Each row below holds a small network's activations on one input, seen along a few directions.
In each table, some parts of the input vary, and every possible input appears once, in random order.
A made-up example of a description, with smaller parts first: ring(8) and (point or ring(11) or (values(3) and line(6))).
Shared parts are said once, and a part with two or three values counts as separate values.
In the rows, 128 means zero.

Other details of the inputs vary at random and push rows far along two fixed directions, the same in every table; ignore that.

Table:
r1: [124 122 123 125 138 120 128 135 105 119 145 117 142 128]
r2: [ 91 150  40 162 118  78 170 124 123 141 124 111 126 135]
r3: [103 178  39 163 123  91 161 124 146 154 102 118 108 132]
r4: [127 130 136 133 123 147 145 134 120 129 129 146 126 117]
r5: [140 130 126 120 137 114 101 122 133 130 128 123 144 140]
r6: [ 93 157  59 153 103  85 168 112 152 154 104 119 116 144]
r7: [134 136 119 130 150 116 103 130 120 128 135 132 136 134]
r8: [135 141 132 141 130 150 124 135 134 128 123 147 121 119]
r9: [124 121 125 125 126 112 105 124 133 133 141 121 138 148]
r10: [136 129 146 126 102 166 157 127 143 131 109 145 127 110]
r11: [131 126 131 125 133 152 147 134 122 113 127 136 136 106]
r12: [140 127 151 129  97 191 171 130 151 115 103 144 126  93]
r13: [132 110 135 115 123 108 116 127 114 126 141 127 145 149]
r14: [128 116 135 133 143 104 103 121 124 133 141  93 100 128]
r15: [128 122 126 115 137 111 103 123 134 130 136 118 144 141]
r16: [123 116 133 119 125 108 116 124 127 128 136 131 135 155]
r17: [137 122 134 127 131 109  91 125 125 130 140 122 144 150]
r18: [ 95 167  63 152 121 110 179 121 149 147  95 135 107 116]
r19: [130 115 120 116 131 109 125 122 117 119 139 110 155 135]
r20: [146 126 167 134 113 178 165 125 143 129 101 125  84  78]
r21: [133 115 133 109 134 104 114 122 114 130 141 118 152 142]
r22: [103 166  61 146 104 113 169 119 167 152  92 115 111 124]
r23: [131 117 134 112 127 108 116 125 112 135 139 113 147 144]
r24: [128 139 142 136 121 174 140 137 146 125 118 154 113 105]
r25: [142 117 141 135 148 101  91 120 117 132 140  94 105 131]
r26: [119 124 117 132 139 115 110 136 123 126 141 136 127 143]
r27: [135 130 140 135 110 190 173 141 139 107 107 158 116  91]
r28: [117 122 137 131 140 115 113 129 112 130 147 136 131 144]
r29: [127 124 131 121 140 116 120 133 102 132 145 125 138 135]
r30: [124 127 125 122 149 120 105 132 123 126 141 131 136 132]
r31: [134 126 123 134 143 114  98 136 116 124 141 138 132 147]
r32: [141 106 194 105 152 149  88 138 101 116 155 140 141 134]
r33: [139 141 128 125 123 130 117 126 140 132 119 123 132 133]
r34: [154 100 217 115 139 174 109 127 125 115 131 124  98  99]
r35: [128 119 121 118 124 113 129 125 117 123 138 105 149 137]
r36: [142 132 134 130 116 146 125 130 149 125 111 143 125 128]
r37: [126 118 137 111 139 103 107 118 123 130 139 121 145 150]
r38: [122 130 139 131 127 144 139 135 131 122 123 154 116 126]
r39: [130 106 127 119 123 111 121 128 114 113 144 117 150 146]
r40: [122 131 126 124 144 121 105 135 119 130 143 124 131 136]
r41: [138 140 147 126 119 187 168 135 140 124 102 160 117  86]
r42: [127 121 147 112 132 113 108 123 121 131 138 118 141 146]
r43: [137 133 147 132 110 189 169 140 139 120 104 167 110  96]
r44: [126 117 125 121 127 111 104 128 132 126 138 125 136 151]
r45: [137 117 145 133 125 140 145 123 125 118 126 100 101  98]
Description of these inputs: line(5) and (point or (values(2) and line(4))).
The inputs of r22 and r35 match in every part but the line(5) part. If r15 is changed in the same way as r22 into r35, which row does it become?
Answer: r19
Which other rows does r32 become when the line(4) part takes its other values? List them by row number.
Answer: r18, r28, r38

Table:
r46: [154 140 146 137 125 179 147 131 143 123 101 140 105  85]
r47: [106 155  69 152 119  93 153 127 134 146 113 146 118 145]
r48: [123 100 130 107 137  80  79 121 117 119 162 110 163 176]
r49: [112  96 135 114 146  75 112 128  71 124 177 114 159 157]
r50: [140 120 158 126 109 175 153 123 163 118 101 124 103  99]
r51: [137 143 165 120 120 177 147 117 158 135  98 128 101  94]
r52: [107 145  56 153 128  89 153 123 142 131 118  96 110 123]
r53: [137 107 127 133 154  86  75 127  91 124 169  90 147 152]
r54: [171  84 236 104 153 176  76 141  96 107 155 150 121 119]
r55: [142 106 143 118 147  71  78 115 104 135 155  93 136 161]
r56: [ 93 138  66 158 123  85 156 119 136 136 118 108  95 134]
r57: [103 138  77 129 102  89 185 115 128 144 113 106 136 128]
r58: [136 131 143 122 113 182 179 132 125 113 110 143 140  83]
r59: [120 106 127 125 142  83  79 138  91 127 171 128 154 177]
r60: [149 140 150 120 104 176 150 128 159 129  93 159 124 113]
r61: [104 147  53 143 121 104 151 127 144 126 114 125 136 136]
r62: [146  96 192 125 140 144  87 137 101 115 161 128 123 128]
r63: [113  98 125 120 149  83  82 132 101 117 172 127 153 175]
r64: [113 149  73 153 106  83 153 114 146 149 113  89 106 138]
r65: [119 162  57 147 125  98 150 127 138 139 109 134 134 136]
r66: [140 148 147 125 134 183 148 133 147 129 107 135 104  80]
r67: [152  99 183 103 121 146  84 134 119 117 148 136 159 146]
r68: [121 149 152 125 125 183 150 136 147 129 104 172 115 108]
r69: [145 140 134 130 109 190 148 145 145 117 107 157 133 102]
r70: [134 154 143 123 129 189 145 136 153 126 104 161 133  95]
r71: [101 162  74 130 117  97 150 115 155 156 107 124 130 142]
r72: [137 105 194 108 159 142  86 136 103 125 155 132 119 124]
The inputs of r48 and r63 match in every part but one. If r51 is changed in the same way as r48 into r63, which row does it become?
Answer: r72
What is each input in this table made of?
Answer: values(3) and (point or (values(2) and line(4)))
Which other rows does r51 become when the values(2) part takes its other values? List them by row number.
Answer: r71
